Each row below holds a small network's activations on one input, seen along a few directions.
In each table, some parts of the input vary, and every possible input appears once, in random order.
Descriptions start from the smaller parts, as in this example, which fits no table here: line(4) and (point or line(11) or (values(2) and ring(8))).
Shared parts are said once, and a part with two or three values counts as separate values.
In the rows, zero is written as 128.

A family of inputs:
r1: [166  94 175 116 116 142  92 165 218 119 125 182]
r2: [204  48 122 186  73 138  45 173 142 126 158 183]
r3: [ 61 223 142  92 171 123 101  94 154 123 124  58]
r4: [105  61 139 164  95 126 170 143  28 134 117 148]
r5: [113 141  95 184 109  62  71 127  71 129 169  90]
r6: [102 149 148 104 167 200 252  86 122 170  93 127]
r7: [154 202  91 124 121 188 140  95 171 170  66 115]
r8: [160 104 122  54 177 180 242 138 158 122 109 111]
r9: [ 54 222 145 169 136  90  93  79  77 163 109  94]
r10: [113 183 155  42 199 128  89 117 177 106 152  90]
r11: [ 37 120 170 161  95 173 201 100  34 147  73 128]
r12: [203  38 133 120  65  84 193 157  78 120 196 169]
r13: [137 107  95 227  79 145  74 161  99 118 104 142]
r14: [122 114 155  84 177  74  69 143 191 128 204 129]
r15: [142 154 111  91 164 149 117 123 239  89  72 131]
r16: [ 94 195 101 187  93 182  93  92  83 150  56 154]
r17: [177  97  92 158 126  29  66 158 125 110 241 114]
r18: [160  51 113  41 142  89 196 154 136  80 136 138]
The inputs of r2 and r17 match in every part but one. If r16 is changed in the same way as r2 into r17, which row does it become?
> r9
Describe the family of inputs behind these rows.
> values(3) and ring(6)
Which other rows does r14 become when the values(3) part takes its other values? List them by row number.
> r1, r18

A family of inputs:
r19: [168  68 115 150 107 114 101 170 108 109 185 135]
r20: [153  90 135 112 128 137 158 128 140 140 110 147]
r21: [112 126 121 102 140 157 160 106 116 127  94 127]
r22: [151 173 109 148 108 144 102 120 128 126 114 141]
r23: [ 90 171 170 159 144 153 141 113  88 143 111 128]
r24: [114 162 104 156  99  89 104 110 120 121 120 114]
r25: [122 159 132  66 183 136  76 128 241 149 167 128]
r26: [159  67 109 177 111 101 111 166 117 109 175 103]
r27: [113 144 106 104 141 145 181 119 126 129 113 128]
r28: [ 94 164 145 144 144 128 134  99 101 136 120 129]
r29: [131  85 162  90 103 103 141 150 124 118  99 127]
Describe the family of inputs behind these rows.
> point or (values(2) and ring(5))
Which other rows does r28 become when the values(2) part takes its other values? List them by row number.
> r23

A family of inputs:
r30: [182  33 141  98 162  64  91 111 173 166 196 105]
r31: [136 121 101 115 154  70  31 135 158 178 228  78]
r32: [136 189 130  71 149 199 151 135 216 101  69 128]
r33: [ 71 160 166  33 173 111 138  96 184 171 140 123]
r34: [ 96 142 161 172 126  77 142 118  44 148 179 120]
r35: [ 51 151 130  93 186 141 223  59  83 159 106 107]
r36: [ 79  73 137 134 136  94 198 103  26 108 163 151]
r37: [ 93 166 143 113 130 203 198 105 165 115  24 127]
r38: [196  17 160 101  89  92 161 210 111 101 171 160]
r39: [198  67  78 101  98 147  69 182 200  91 137 111]
r40: [168  60 122 138  63 152  77 230 138  99 162 183]
r41: [131  73 168  86 107 132 210 152  97 118 126 171]
r42: [145 237 122 134 148 197 115  98 206 139  64 160]
r43: [158 145  65 153 117  75  30 138 179 152 176  78]
r44: [102 149 163  31 186 178 197 135 201 125 113 156]
r45: [147 170 152 211  97 102 121 129  42 168 110 115]
r46: [ 77 198 158 153 151 131  60 123 190 114  89  79]
r47: [ 75 226 117 145 135 143 134  29 103 167  61  97]
r48: [216 141  64 160  87 130  58 122 187 123 143 141]
r49: [189 128 108 197 114  75  61 168  58 105 156 123]
r50: [186 112  99 213  54 148  88 166  92  56 150 160]
r51: [190  52  94  59 155 118 133 200 187 134 176 120]
r52: [ 97 183  86 185 126 176 169  82 128 105  11 125]
r53: [ 76 128 129  23 152 206 213  92 117 161  52 122]
r54: [132 109 122 135  67 166 155 155  98  69  89 161]
r55: [ 62 195 170 106 204 117 107  65 153 156 127 127]
r56: [137  34 171 133 108  69 120 167  74 102 218 152]
r57: [ 27 168 113 135 195 128 147  54  85 145 104  92]
r58: [158  80 173 202 127  52  86 161  77 153 218 120]
r59: [130 134  98 211  45 149 154 116  68 111  83 148]
The inputs of r37 and r40 match in every part but one. If r53 is changed in the same way as r37 into r40, which row does it become?
> r38
Describe the family of inputs behind these rows.
> ring(5) and ring(6)
Which other rows does r43 become when the ring(5) part takes its other values? List them by row number.
> r45, r46, r47, r49
Which other rows does r32 become when the ring(6) part takes its other values? List them by row number.
> r33, r42, r44, r46, r55
A walk changes only the ring(5) part. It starts at r50 and steps to r59. List the rest of the walk in order.
> r52, r42, r48

A family of inputs:
r60: [153 110 122 150 100 149 167  98  56 152 122 136]
r61: [123 125 147  97 173 121 138  85 134 116 134  85]
r62: [119 119 141 166  72 131 200 176  70  97 107 138]
r63: [103 144 102 142  93 139 108 118  45 151 134 138]
r64: [134 139 110 101  91 151 128 122 191 165  71 120]
r65: [131 156 150 191 134 107 103  86  58 156 142 130]
r66: [111 191 136 155 154 114  72 120 191 144 107 123]
r67: [155 149 113 111 133 152 170 166 175 104  72 170]
r68: [ 70 145 141 116 194  81 108 124 142 144 152  92]
r69: [130 174  99 125 142 180  93  92 175 121 113 140]
r70: [ 76 101 143  58 136 132 176 179 137 103 136 147]
r71: [131  96 161  90 161 131 172  82 148 118 136 108]
r72: [229  15 101 162  81  77  29 216 143  90 238 136]
Describe the family of inputs behind these rows.
> point or (values(3) and line(4))
A walk changes only the line(4) part. It starts at r67 and steps to r64. List the rest of the walk in order.
> r69, r66
